[158 172 104 183  50] : lede
[ 63 149 208 163  96] : funo
[ 89 116 163  80 156] : Pirim
[139 138 114 115 111] : Tepef
[111 131 148 107 109] : sutu
[163 163  97  97  97] : begaf
[112 101 158  94 145] : zegut
[108 131 108 108 128] : tasun
[163  96 148  63 208] : feda
[156  89  80 116 162] : Tepi
perm: [ 50 104 158 172 183] -> lede
again tasun:  -> [108]
asked: [156  89  80 116 162] -> Tepi
perm: [ 80  89 116 156 163] -> Pirim
succ: [94] -> [145]
perm: [208  63 148  96 163] -> feda

[ 98  62 173 178 145  74  98  65  71  95 117  70  86  86  81  69  83] -> radag
[179 112 188 195 201 188 183  56 190 175 110 187 192 144 184 181 192] -> sasa
[ 75 140  77  63  69  92  75 191  77  88 165  80  81 101  80  90  85] -> zatel
[180 178 184 185 190 192 176 165 194 193 136 192 200 182 180 191 184] -> vonil
[108 138  62  55  55  97 124 137 110  82  97 102  73  78  70  80 108] -> bepe
[ 70 152  64  52  70  71  71 195  63  77 199  60  77 120  68  72  75] -> zirun
[ 86  70  70 179 121 109  73 198  78 133 195  82 124 192 122 137 106] -> Sime
succ: [145] -> [74]
again Sime:  -> [70]

[130 114  93 104 114 107 103  51  99  93 107 104 188 108] = vov
[101 153 117  88 152  99 105 133  86 110  86 138  77 138] = kor
[117  86 133 172 123  84 112  91 146 133  84 140  73 148] = Dib
[101 110 104  99 117 138  77 152  86  88 153 133  86 138] = Rifir
[198 145 123 153  87  93 142 154  98 123  93 104 127  72] = dabar
asked: [117  86 133 172 123  84 112  91 146 133  84 140  73 148] -> Dib
perm: [138  77 138  86 110  86 133 105  99 152  88 117 153 101] -> kor
perm: [138 101 110 104  99 117 138  77 152  86  88 153 133  86] -> Rifir

[ 96 116 133 145 146] : saguf
[131 124 124 132 138] : bido
[130 123  97 145 141] : Pel
[145 116  96 146 132] : nepig
[130 123 108 141 138] : fosuz
again bido:  -> [124]
perm: [132 146  96 116 145] -> nepig
asked: [ 96 116 133 145 146] -> saguf
succ: [97] -> [145]
perm: [ 96 116 145 133 146] -> saguf

[177 178 114 144 175 153 109 163 150 158 143 130 147 154 202 107 146 144
 177 192] : damod
[140 119 123 134 172 149 168 177 183 156 158 131 167 154  89 128 119 113
 123 106] : Numeb
[192 158 144 163 146 153 154 177 202 109 177 150 147 154 114 143 144 154
 154 175] : kes
[106 158 144 163 146 153 107 177 202 109 146 150 147 154 114 143 144 130
 183 175] : guz
[130 151 127 132  83 116 105  75  48 118 114 109 107 153 108 135 142 155
 112  54] : Deden
asked: [140 119 123 134 172 149 168 177 183 156 158 131 167 154  89 128 119 113
 123 106] -> Numeb
asked: [130 151 127 132  83 116 105  75  48 118 114 109 107 153 108 135 142 155
 112  54] -> Deden
succ: [83] -> [116]
perm: [109 114 143 144 144 146 147 150 153 154 154 154 154 158 163 175 177 177
 192 202] -> kes
succ: [167] -> [154]
perm: [144 158 154 153 154 146 202 154 177 147 109 144 192 154 114 143 177 150
 175 163] -> kes
asked: [106 158 144 163 146 153 107 177 202 109 146 150 147 154 114 143 144 130
 183 175] -> guz

[ 92 195 177 191 197 184 112 165 142  71 160 184 212 174 161 172  96 183] -> vovot
[ 77 144 121 180 185 191 166 145 158  65 123 172 173 129 102 118 183 188] -> fatig
[173 123  77 180 144 102 121  65 183 172 169 188 158 118 191 185 166 185] -> buk
[ 76  57 142  64  82  93  71  57  50  97  66 176 106  82  82  62  41  62] -> Buram
[142 106  76  82  82  41  62  57  82 176  50  57  64  71  62  92  97  66] -> somo
asked: [ 77 144 121 180 185 191 166 145 158  65 123 172 173 129 102 118 183 188] -> fatig
perm: [183 188  77 144 121 180 185 191 166 145 158  65 123 172 173 129 102 118] -> fatig
succ: [160] -> [184]
asked: [173 123  77 180 144 102 121  65 183 172 169 188 158 118 191 185 166 185] -> buk
succ: [93] -> [71]
perm: [ 41  50  57  57  62  62  64  66  71  76  82  82  82  92  97 106 142 176] -> somo
again vovot:  -> [184]

[176  99 114 110  79 136 115 113 114 123  53  64 174 118 205 195 215  90
 169 150  49 117 205 177 144 115 117  92 200 203 189  78 127 113]  Ranav
[161 108 132 188 162 124 193 187 186 185 170 169 120 187 110 112 111 108
 108  78 150 186 106 145 166 188 171 172 108  95 132 167 173 130]  bag
[146 160 131 156 155 121 163 148 156 154 153 157 123 154 117 115 122 160
 138 113 138 155 116 137 148 152 149 155 117 117 134 159 144 131]  sar
[151 139 122 144 125 132 145 143 144 147 123 126 139 146 141 140 143 132
 146 118 115 144 139 147 146 145 141 128 139 137 145 127 145 120]  Lozi
[143 125 141 147 127 147 126 151 144 146 146 145 145 141 137 139 139 122
 115 139 120 146 123 140 143 118 143 139 128 144 145 145 132 132]  pov
[135 141 121 138 140 133 146 133 138 142 136 140 133 139 132 128 132 146
 129 124 128 122 143 140 136 127 125  90 136 137 138 115 128  87]  Vezem
perm: [139 143 145 146 139 145 128 126 145 132 127 144 122 125 139 144 132 145
 139 143 141 147 147 146 123 137 120 146 140 141 151 144 115 118] -> Lozi
perm: [120 145 127 145 137 139 128 141 145 146 147 139 144 115 118 146 132 143
 140 141 146 139 126 123 147 144 143 145 132 125 144 122 139 151] -> Lozi
succ: [49] -> [117]
succ: [189] -> [78]
asked: [146 160 131 156 155 121 163 148 156 154 153 157 123 154 117 115 122 160
 138 113 138 155 116 137 148 152 149 155 117 117 134 159 144 131] -> sar

[168  56 169 125 110 116 214 126 125 164 155 128  38  66 159 172  40 146
  86 157  42 136  98  91  89 145 188] = Boli
[158 195 156  41  46 198  46 148  62 180  91 169 173  82 208 204 183 186
 143 169 206  92 204 126  64 151 129] = zek
[158 195 156  41  64 184  46 148  82 180  91 169 173  82 208 204  64 186
 143 169 206  92 204 126  64 151 129] = Sor
[ 91 159 125 169 188 126  98 128 110  86 116  66 145 136  88 172 146 168
 125  40 155 157 164 214  56  42  38] = bupim
[173 143  46  82  46 126 181  92 204 151 169 148 156 186 195  82 206 169
 129  64 184 208 183  91 158  41 204] = pura
[ 72 218 222 154 138 128  63 130 197 158  90 205 206 188 133 106  35 130
 181 199 202 157 179  62 142  94 219] = lufa
perm: [129 126  91 143  64 204  46 169 151 184  41 195 206  82 208  64 156 204
 173 148  82 169 180  64 186 158  92] -> Sor
succ: [63] -> [130]
asked: [158 195 156  41  64 184  46 148  82 180  91 169 173  82 208 204  64 186
 143 169 206  92 204 126  64 151 129] -> Sor
perm: [ 38  91 159 125 169 188 126  98 128 110  86 116  66 145 136  88 172 146
 168 125  40 155 157 164 214  56  42] -> bupim
asked: [ 72 218 222 154 138 128  63 130 197 158  90 205 206 188 133 106  35 130
 181 199 202 157 179  62 142  94 219] -> lufa
succ: [198] -> [46]

[186 158 174 197 162 165 178 181 200 205 163] : kide
[184 163 184 181 179 169 204 169 208 178 200] : vurun
[179 184 170 181 178 200 169 208 204 163 184] : Dem
perm: [163 205 200 181 178 165 162 197 174 158 186] -> kide
perm: [184 163 204 208 169 200 178 181 170 184 179] -> Dem
again Dem:  -> [184]
perm: [179 200 208 184 181 178 163 184 169 204 169] -> vurun
asked: [179 184 170 181 178 200 169 208 204 163 184] -> Dem
perm: [163 169 169 178 179 181 184 184 200 204 208] -> vurun

[ 99 153 138 151 139 146 119 129 216 138 136 159] -> Dumi
[142 135 130 135 100 131 108 135 119 134 132 141] -> divub
[129 113 119 116 116 188 123 104 113 142 117 142] -> mufad
[108 134 135 132 128 100 130 118 119 132 142 141] -> zetak
[115 145 118 132 125 141 171 122 132 132 134 158] -> Kulo
perm: [104 113 113 116 116 117 119 123 129 142 142 188] -> mufad
succ: [99] -> [153]
perm: [141 142 132 119 118 130 100 128 132 135 134 108] -> zetak
perm: [100 108 118 119 128 130 132 132 134 135 141 142] -> zetak
again divub:  -> [135]
again Kulo:  -> [132]

[142 149  56  58 182 219 138]  Dit
[158 148  97 181 107 141 112]  fuvok
[112 136 129  42 106  94  98]  poko
[ 64 177 132 174 160 177 177]  kofet
[159  64 132 177 177 174 177]  vufa
[159  64 132 186  61  60 177]  Tem
again vufa:  -> [177]
perm: [177 159  64 132 177 177 174] -> vufa

[109  82 134 201 134 134] -> kala
[140 123 140 109  81 201] -> Bavu
[109  82 140 201 201 123] -> lifoz
again kala:  -> [134]
asked: [140 123 140 109  81 201] -> Bavu
perm: [123 201 201 140  82 109] -> lifoz
perm: [ 82 134 109 201 134 134] -> kala
again lifoz:  -> [201]
again Bavu:  -> [140]

[109 112  68 172  90  51 106 197 206  94  61  42 122 180 208 134 114 175
 199  43 164  82 156] : sule
[130  92  60  85  78 105  95 103 156 211 152 105 118 199 105 100 119 143
  95 201  55 105 178] : pugiz
[118 164 172  49 143 139 196 113 184  60 207 120 135 200  75  86 163 119
 138 184 184 163  41] : Sir
[163 176 191 173 188  61  66 162  97 188  44  55  86 111  71  87 185  63
  67 198 172  96 131] : pup
asked: [130  92  60  85  78 105  95 103 156 211 152 105 118 199 105 100 119 143
  95 201  55 105 178] -> pugiz
succ: [106] -> [197]

[ 77  33  33 131  33  33  33] -> puf
[ 32  77 138 131 140  89  73] -> Voz
[138  72  89  32  72 131 139] -> Vosog
perm: [ 33  33  33 131  33  33  77] -> puf
perm: [ 33 131  33  33  33  77  33] -> puf
perm: [139 138  72  89  32  72 131] -> Vosog
perm: [ 32  73  77  89 131 138 140] -> Voz
again puf:  -> [33]
asked: [ 32  77 138 131 140  89  73] -> Voz
again Vosog:  -> [72]

[130 127 124 154 168 130 178 123]  Laf
[130 127 124 124 147 130 124 123]  Vadib
[127 154 136 149 133 128 122 124]  kepu
[128 125 122 149 154 133 136 153]  futo
[130 128 128 201 147 125 128 128]  nanog
perm: [136 128 154 149 133 125 122 153] -> futo
asked: [130 128 128 201 147 125 128 128] -> nanog
again nanog:  -> [128]
asked: [128 125 122 149 154 133 136 153] -> futo

[106 126  61 107] -> fevap
[107 126 106  62] -> vaku
[176 145 136 196] -> vop
[199 149  99  57] -> pipu
[196 196 196 196] -> vapu
[138 106 100 100] -> Tago
[ 52  96 180 166] -> tekab
[ 97 111 153 202] -> dovo
[200  96 105 195] -> Bebe
again Tago:  -> [100]
perm: [ 62 106 126 107] -> vaku
perm: [ 96 166  52 180] -> tekab
succ: [138] -> [106]
perm: [ 61 106 107 126] -> fevap
again vapu:  -> [196]
asked: [107 126 106  62] -> vaku

[127 150 158 121 125 148 113] : pek
[122 122 125 117  96 138 111] : geri
[133 121  98 168 192 116 196] : dalol
[127 150 150 121 125 143 150] : zelim
again zelim:  -> [150]
perm: [150 158 121 125 148 113 127] -> pek

[138 194 138 100 114 139 172 114 147 134 119 132  99 122 109 100 114 157
 122 142 148 138 117 129 123 214] : nim
[119 131 108 146 126 125 111 146 118 143 135 127 141 125 133 127 100 115
 113 104 138 131 110 126 129 108] : disev
[116 100 147 102 128 108 113 104  99  58 104 140 155 132 123 147 190 152
 138 141 108 156 197 136 109 119] : tipa
[106 122 129 142 132 117 126 130 131 102 151 133 139 133 111 121 142 148
 122 144 115 153 164 116 116 136] : sil
[105 122 129 143 131 117 126 130 132 102 151 133 139 133 116 122 142 148
 122 143 115 153 164 115 116 136] : Pof
[123 103 146  98 125 111 113 103  97  68  96 138 152 130  96 148 184 145
 141 135 114 146 184 141 113 117] : mati
[130 161 110 143 141 120 128 167 116 106 168 131 154 121 148 130 112 112
  72 115 159 162 117 122 110 110] : visom
[ 83  68 117  75 114 165 118 120 157 171 120  74 128 132 115 161  95 146
 151 104 129 113  98 151 141 115] : Pizi
[107 109 101 149 112 130  92 128 115 180  99 123 130 128 122 125  81 116
 149  87 120 105  99 133 147 104] : zuve
asked: [119 131 108 146 126 125 111 146 118 143 135 127 141 125 133 127 100 115
 113 104 138 131 110 126 129 108] -> disev
asked: [116 100 147 102 128 108 113 104  99  58 104 140 155 132 123 147 190 152
 138 141 108 156 197 136 109 119] -> tipa

[ 86 149 166 105 110] -> dom
[ 94 211 152 192  94] -> Vuvok
[153  86 105 149 109] -> miko
[ 94 151 192  94 211] -> koge
perm: [ 94 211 152  94 192] -> Vuvok
again koge:  -> [94]
perm: [211  94 192 151  94] -> koge
succ: [153] -> [86]

[125  85 149 121 141  90  98 102 123  77 116 131 109 131 118  79  62 150
 115 112  97 126 130 122 113  57 106 120 109  97  62 129 132  78  60]  puvar
[141  77 149  79 150 115 122 126 121 146 142  98  98 112  98 133 131 122
 130 123 125  57  85 109  97  90 131  66  62 102  92 118  66 113 116]  badi
[125  85 149 121 141  90  98 102 123  77 116 131 109 131 118  79  62 150
 115 112  97 126 130 122 113  57  98 142 122  93  66 133 146  98  66]  Kip
perm: [ 77  90 109 122 112 121  66 118 130 123 126  79 150 115 116  93 102 113
  98 131 133  57 141 131 125  62 149  98 122 146  97 142  66  98  85] -> Kip
asked: [125  85 149 121 141  90  98 102 123  77 116 131 109 131 118  79  62 150
 115 112  97 126 130 122 113  57  98 142 122  93  66 133 146  98  66] -> Kip

[201 187 159  84  66 187  76  70 160 163] = rovug
[ 78  80 148 200 154  66  66 190 171  73] = tet
[ 71 207 178  70  71  90  71  77 170 184] = fud
succ: [178] -> [70]
succ: [84] -> [66]
perm: [ 73 171 190  66  66 154 200 148  80  78] -> tet
succ: [171] -> [73]
again rovug:  -> [187]
again tet:  -> [66]

[ 65 128 112 154 150 141 109] -> vasup
[110 199 199  76  56 199  99] -> Goz
[ 65 128 112 154 185  52  43] -> seri
again Goz:  -> [199]
succ: [141] -> [109]
perm: [ 65 109 112 128 141 150 154] -> vasup

[ 48 111 111 135 182] = dokov
[163 190 148 104 158] = gere
[ 48 111 111 141 167] = kame
[199 127 123 145 166] = Defos
[130 158 122  62 122] = Rul
[132  93  91 112 145] = Ses
again Rul:  -> [122]
succ: [199] -> [127]

[217  75  95 190 204 190 123  56] : naru
[ 94 225  51 102 127 167 182  42] : Fuvop
[118 165 105 133 173  57 189 216] : ripu
[176 206  69  53  79  42  83  59] : lepin
[ 33 148  51 148 221 123 104  52] : Mig
[155 149  37  49 111 154 107  41] : zare
[126 168 112 131  49 123 211 208] : Buf
[215 176 190 207 121 192  34  56] : vure
[206 113 158  40 166 198  49 119] : bik
[111  78 183 104 129 161  84 110] : benu
again Mig:  -> [148]
succ: [189] -> [216]

[127 136 130 149 124 129 117 135 149 119 149] -> Meb
[104 112 128 198 156 179 120 124 149 119 176] -> bem
[121 127 145 144 118 141 124 120 149 113 155] -> bodun
[114 137 142 135 152 155 135 112 135 121 146] -> Fitot
[108 147 153 171 157 167 125 112 149 108 177] -> pagum
[124 135 124 123 138 138 123 122 149 136 117] -> govuf
[116 160 131 177 138 152 115 132 149 116 167] -> Gines
[149 135 117 127 124 136 130 149 119 129 150] -> pomub
[121 137 112 146 152 114 134 142 155 135 135] -> Mezu
[105 183 132 203 154 176 115 128 149 113 184] -> timi
perm: [149 119 149 135 117 129 124 149 130 136 127] -> Meb
asked: [105 183 132 203 154 176 115 128 149 113 184] -> timi
again Mezu:  -> [135]
again Fitot:  -> [135]
again pomub:  -> [149]
perm: [137 142 135 152 155 135 112 135 121 146 114] -> Fitot
succ: [125] -> [112]

[221  89 170  75] : Begur
[172  96  77 169] : ronuf
[ 76  96 172 169] : mina
[169  89  75 221] : Kapi
asked: [172  96  77 169] -> ronuf
perm: [ 77  96 169 172] -> ronuf
perm: [221  89 169  75] -> Kapi
succ: [170] -> [75]
perm: [169  77  96 172] -> ronuf
perm: [221  75  89 169] -> Kapi
asked: [169  89  75 221] -> Kapi

[183 161 169 167 203 203 121 171  85  88  84 191 130 103 184 174  85 127
 155 175] -> Gif
[182 170 173 170 208 204 118 178  76  84  73 191 131  95 192 174  74 125
 155 180] -> beni
[146 134 139 148 114 120 169 147 167 165 172 138 164 139  97 145 166 171
 157 146] -> Dod
[149 149 151 124 130 135 153 122 149 144 128 149 151 147 150 150 131 144
 163 149] -> dor
[150 144 149 149 151 151 144 153 125 131 128 151 149 130 135 147 122 150
 149 149] -> Mesu
[125 170 173 203 182 118  73 208  74 155 170 131  76 180  84 174  95  74
 191  74] -> banev
[136 127 129 129 182 176 118 131  89  95  80 161 106 133 178 135  89 104
 120 136] -> punub
perm: [149 150 144 149 149 151 151 144 153 125 131 128 151 149 130 135 147 122
 150 149] -> Mesu
perm: [182 170 204 155  73 191 131 208  74 192 178 125 174  95  84  76 170 180
 173 118] -> beni
succ: [121] -> [171]
perm: [161 175 171 169  88 127 167 191  84 203 184  85 155 121 203 174  85 183
 130 103] -> Gif
asked: [150 144 149 149 151 151 144 153 125 131 128 151 149 130 135 147 122 150
 149 149] -> Mesu
perm: [149 130 149 147 149 124 151 135 128 144 151 163 150 149 153 122 144 149
 131 150] -> dor

